Each row below holds a small network's activations on one input, seen along a few directions.
Each table varies a few parts of the input and shows all the possible inputs, shuffled.
Descriptions start from the smaller parts, as in this example, which fits no table here: one of 3 separate values, together with either a single point or one of 9 places around a ring or (one of 6 places along a line, together with one of 8 places around a ring).
Shared parts are said once, and a part with two or three values counts as separate values.
In the rows, 128 means zero.

Other details of the inputs vary at random and push rows far along two fixed directions, the same in every table; ignore that.

Table:
x1: [164 133 143 100 158  98 130 117 143 151 101  54 135 159]
x2: [122 103 106 148 131 139 130 113  88  93 133 187 134  97]
x3: [119 152 119 130 111 112 117 135 165 149 144  98 140  94]
x4: [139 155 144 111 133 125 130 148 161 156 142  54 106 138]
x5: [116 120  99 145 123 134 144 115 108  86 106 185 132  94]
x6: [131  97 135 101 128 128 142 153  92 114  60 189 136 183]
x7: [ 97 137 126 154  78 118 146 123 115 117 133 188 163 111]
x8: [ 93 124 121 161 100 149 141 139 107 118 151 187 137 104]
x9: [128 115 163 131 114 158 135 140 135 118 138 161  89 188]
x10: [101 172  86 161 101 113 107  98 170 126 178 125 142  28]
x11: [135  98 136 117 153 143 144 141  93 122  98 149 118 167]
x12: [155 144 102 137 139 100 117 103 150 130 118  96 148  89]
x13: [113 161  94 175 116 122 103  95 163 131 217  87 137  10]
x14: [125 103 136 100 149 146 133 138  98 117  87 149 119 163]
x15: [106 121 154 107 115 153 136 161 110 139 118 150 121 170]
x16: [163 135 131  87 166 110 115 124 148 150 102  64 109 156]
x17: [141 137 157 110 142 123 111 141 145 179 167  30 123 156]
x18: [157 113 141 103 173 120 114 124 125 151 131  52 124 159]
x19: [123 107 114 162 131 146 128  93 130  69 131 197 105 113]
x20: [132 132 151 120  97 122 139 160 113 146 105 156 141 179]
Description of these inputs: one of 2 separate values, together with either a single point or one of 9 places along a line.
Q: Changing only the choice among 2 separate values turns x8 into x11. The same change can be made to x13. Which row results?
A: x2

Table:
x21: [144 140 106 132 141  96 123  93 152 125 126  80 147  90]
x22: [160 110 159 107 161 138 136 136 124 131 103 105  86 205]
x23: [119 124  85 144 127 124 122 113 123 101 127 154 140  68]
x24: [132 134  90 167 122 103 126  83 148 105 128 138 159  55]
x25: [118 112 111 127 117 126 136 119  89 103  89 200 154 138]
x26: [136 106 153  89 150 141 156 155 104 126  70 128 110 194]
x27: [152 151 153 123 128 103 123 135 163 166 131  60 136 143]
x28: [ 91 112 119 161 112 147 126 119  99 129 188 144 154  83]
x29: [120 137 126 118 112 129 128 149 130 144 137 120 129 126]
x30: [126 106 123 136 164 138 118 109 100 131 161  88 133 108]
x31: [109 141 121 132 106 131 116 138 129 136 132 148 144 113]
x32: [106 138 123 145  90 112 139 122 122 120 132 169 162 109]
x33: [154 106 157  83 163 138 147 165 101 146  75 113 104 205]
x34: [107 121 149 130 101 149 143 141 124 114 127 185 114 173]
x35: [125 127 105 126 137 128 117 116 121 116 109 151 142 107]
x36: [131 152 135 117 120 107 114 133 147 159 134  79 141 130]
x37: [152 130 138 117 167 123 114 112 171 128 128  61  97 148]
x38: [157  97 150 117 140 149 137 143  93 108 102 163 101 192]
x39: [110 108 118 132 131 147 119 109 120  87 123 193 114 114]
x40: [120 149 120 162 112 133 128 114 157 126 172 119 112  98]
x41: [154 139 157 122 127 140 128 146 137 145 154 104 105 154]
x42: [148 141  98 127 153 100 111 107 144 135 136  91 139  84]
x43: [ 95 105 149 122  93 161 135 149 104 110 121 226 114 173]
x44: [129 146 125 128 119 109 116 139 139 151 145 109 142 113]
x45: [ 90 136 118 148  94 138 146 137 125 113 131 164 138  91]
x46: [141 158 139 115 143 119 123 147 162 174 148  36 111 117]
Q: Changing only one part turns x29 into x23. The same change can be made to x32. Which row results?
A: x21
Q: What do these inputs look like to the network?
A: one of 2 separate values, together with either a single point or one of 4 places along a line or one of 8 places along a line
Q: Change only the place on the line of 4 in x22. List by row number the other rows that result.
A: x37, x38, x39
Q: Change only the place on the line of 4 in x41. List by row number the other rows that result.
A: x34, x40, x43
